A small network was shown many inputs. Here are its activations along a few directions, one row for each input.
Each table varies a few parts of the input and shows all the possible inputs, shuffled.
Descriptions start from the smaller parts, as in this example, which fits no table here: one of 3 separate values, together with either a single point or one of 11 places around a ring or (one of 6 places along a line, together with one of 8 places around a ring).
Shared parts are said once, and a part with two or three values counts as separate values.
(in the rows, 128 means zero)

Other details of the inputs vary at random and push rows far along two fixed directions, the same in every table; ignore that.

A family of inputs:
x1: [137 159  89 148 187  97 162  70 160 116 143 152]
x2: [130 111 122 134 133 159 169 106 137 155 143  68]
x3: [138 133  99 116 164 135 168  93 144 134 158  89]
x4: [156 150  67 148 191  87 146  85 122 118 133 154]
x5: [ 95 149 121 116  96 127  89 188 123 110 123 164]
x6: [161  95 189 149  94 149 156 138  67 132 111  55]
x7: [155  97 178 145 110 148 159 114  84 129 110  65]
x8: [102  98 160 120  76 155  86 162 136 144 105 142]
x9: [142 153 143 146 138 120 173 122 110 104 134 105]
x10: [135 135  88 126 171 128 165  85 163 152 160 109]
x11: [128 121 134 112 102 117  71 176 123 142 123 164]
x12: [ 93 117 179  89  57 161  83 202  94  91 111 109]
x13: [165 136 108 154 172  93 152  90 127 143 135 140]
x14: [106 120 141 100 100 133  75 156 144 125 120 168]
x15: [132 113 155  93 107 173 165 140  79  98 138  26]
x16: [147 110 187 124 115 147 163 110  95 104 120  74]
x17: [121 111 155  98  91 134  71 172 117 130 116 145]
x18: [ 91 128 103 141 116 126  86 142 182 161 121 189]
x19: [137 132 126 122 150 129 155  93 104  86 122 109]
x20: [159 127 127 141 163 109 156  83 122 131 129 120]
x21: [101 160  89 142 135  99  94 150 181 154 136 213]
x22: [148 141  84 135 182 102 144  81 119 108 128 142]
x23: [ 96 146  90 129 140 105  84 132 194 152 135 213]
x24: [ 97 131 139 145  82 139  97 181 144 153 116 157]
Each input here is: one of 4 places along a line, together with either a single point or one of 5 places along a line.
Question: The inputs of x5 and x21 match in every part but the place on the line of 4. If x19 is changed in the same way as x5 into x21, which row does it become?
Answer: x16
Question: Which other rows does x18 become when the place on the line of 5 takes its other values? List them by row number.
Answer: x6, x7, x8, x24
Question: Which other rows agree with x14 in the place on the line of 4? List them by row number.
Answer: x1, x3, x9, x11, x17

A family of inputs:
x25: [104 148  98 101 133  97  57 156 155 125 126 212]
x26: [ 73 122 109 103  86 148  65 160 195 172 121 210]
x27: [119 134  75  98 135 103  68 148 139 120 121 202]
x28: [157 114 182 167 121 117 166 109  84 110  93 123]
x29: [138 140 148 151 152 123 174  82  98  75 112 112]
x30: [165 147  92 159 200 112 217  34 160 135 155  94]
x31: [ 77 130  69 160 122 110  88 136 212 193 132 204]
x32: [ 82 128  77 113 125 130  93 119 210 168 139 228]
x33: [141 130 125 127 158 134 178  86 129 143 144  78]
x34: [164 127  70 131 205 123 212  32 134 131 162 100]
x35: [106 154  82 112 161  91  85 116 159 117 136 182]
x36: [126 108 165  96  97 158 144 137 132 126 149  97]
x37: [134 123 193 108  89 140 114 166  87  75 120  99]
x38: [111 108 158 144  91 163 137 148 140 151 115 100]
x39: [123 143 122 117 151 123 141 117 136  81 139 113]
x40: [ 99 168  90 156 142 103 125 135 152 122 121 214]
x41: [133 158  87 161 210 112 209  31 139  75 129 111]
x42: [ 74 115 110  72  95 141  48 178 182 173 146 198]
x43: [165 147 123 143 126 117 159 139  61 100 123  98]
x44: [122 110 184  93  74 172 123 164 125 131 134  87]
x45: [137 146 182 126  82 131 121 189  62 103 118  96]
x46: [ 97 153  74 102 167 104  93 124 168 114 139 176]
x47: [137 184  73 168 166  75 118 123 159 125 140 205]
x48: [131 106 133  95 112 167 131 136 111 139 134  89]
x49: [157 132  59 148 180  69 113  99 139 154 122 219]
x50: [127 100 125 126 111 163 117 158 119 157 132  87]
x51: [154 143  93 178 191 121 223  27 158 141 132  99]
x52: [124  96 143  95  88 171 112 162 107 145 128  81]
x53: [106 104 171 111  81 168  95 192 124 161 128  87]
x54: [122 143 177 120  82 137 121 200  94  97 126 124]
x55: [122 128 101  92 136 134 117 134 114  90 128 114]
x56: [116 110 153 145  92 140 127 161 139 156 142  85]
x57: [166 111 161 173 155 117 157  54 104 109  95 116]
x58: [169 114 158 148 146 105 119  92 118 122 115 133]
x59: [137 122 142 126 137 147 157 115 125 148 135  72]
x60: [127 131 169 114 110 133 123 139 103  75 128  89]
x61: [118 109 145  84  84 142  85 171  84  90 115 103]
x62: [135 146  81 142 168  61  87 123 164 166 122 244]
x63: [134 102 129 115 112 164 125 143 113 149 129  78]
x64: [123 147 170 157  88 138 134 164  84  96 102 122]
x65: [165 184  91 162 210  82 219  67 110 102 148 124]
x66: [177 120 182 155 126 106 157 122  86 111 116 115]
x67: [146 153  99 129 142 111 154 135  92 108 132 136]
x68: [127 117 149 136 117 155 177  99 132 135 120  89]
x69: [153 129 132 146 148 135 181  92 144 138 142  76]
x70: [ 75 125 111  77  96 143  41 182 182 179 137 195]
x71: [125 112 158 133  98 155 126 162 143 150 135  89]
x72: [179  92 147 129 141 121 124  95  78 118 105 101]
x73: [ 96 133  76 148 149 107  98 133 185 191 152 161]
x74: [140  92 205 105  80 135  66 165  82 128  99 117]
x75: [118  98 121 139 104 150 117 156 116 163 140  82]
x76: [102 118 188 119  84 154 118 147  90  74 101  90]
Question: What is each input in this table made of?
Answer: one of 4 places along a line, together with either one of 2 separate values or one of 5 places along a line or one of 6 places along a line
Question: The inputs of x37 and x29 match in every part but the place on the line of 4. If x47 is changed in the same way as x37 into x29, which row does it become?
Answer: x64
Question: The inputs of x39 and x55 match in every part but the place on the line of 4. If x44 is changed in the same way as x39 into x55, which row does it become?
Answer: x48
Question: Which other rows does x72 become when the choice among 2 separate values takes its other values? List them by row number.
Answer: x49
Question: Which other rows does x75 become when the place on the line of 6 takes its other values? List them by row number.
Answer: x34, x48, x50, x52, x63
Question: Which other rows agree with x33 in the place on the line of 4? List them by row number.
Answer: x25, x35, x42, x45, x46, x53, x59, x62, x65, x70, x73, x74
Question: Start at x61 and move only the place on the line of 4, one step at a time. The first step leads to x35. Which rows follow, in order?
Answer: x60, x76
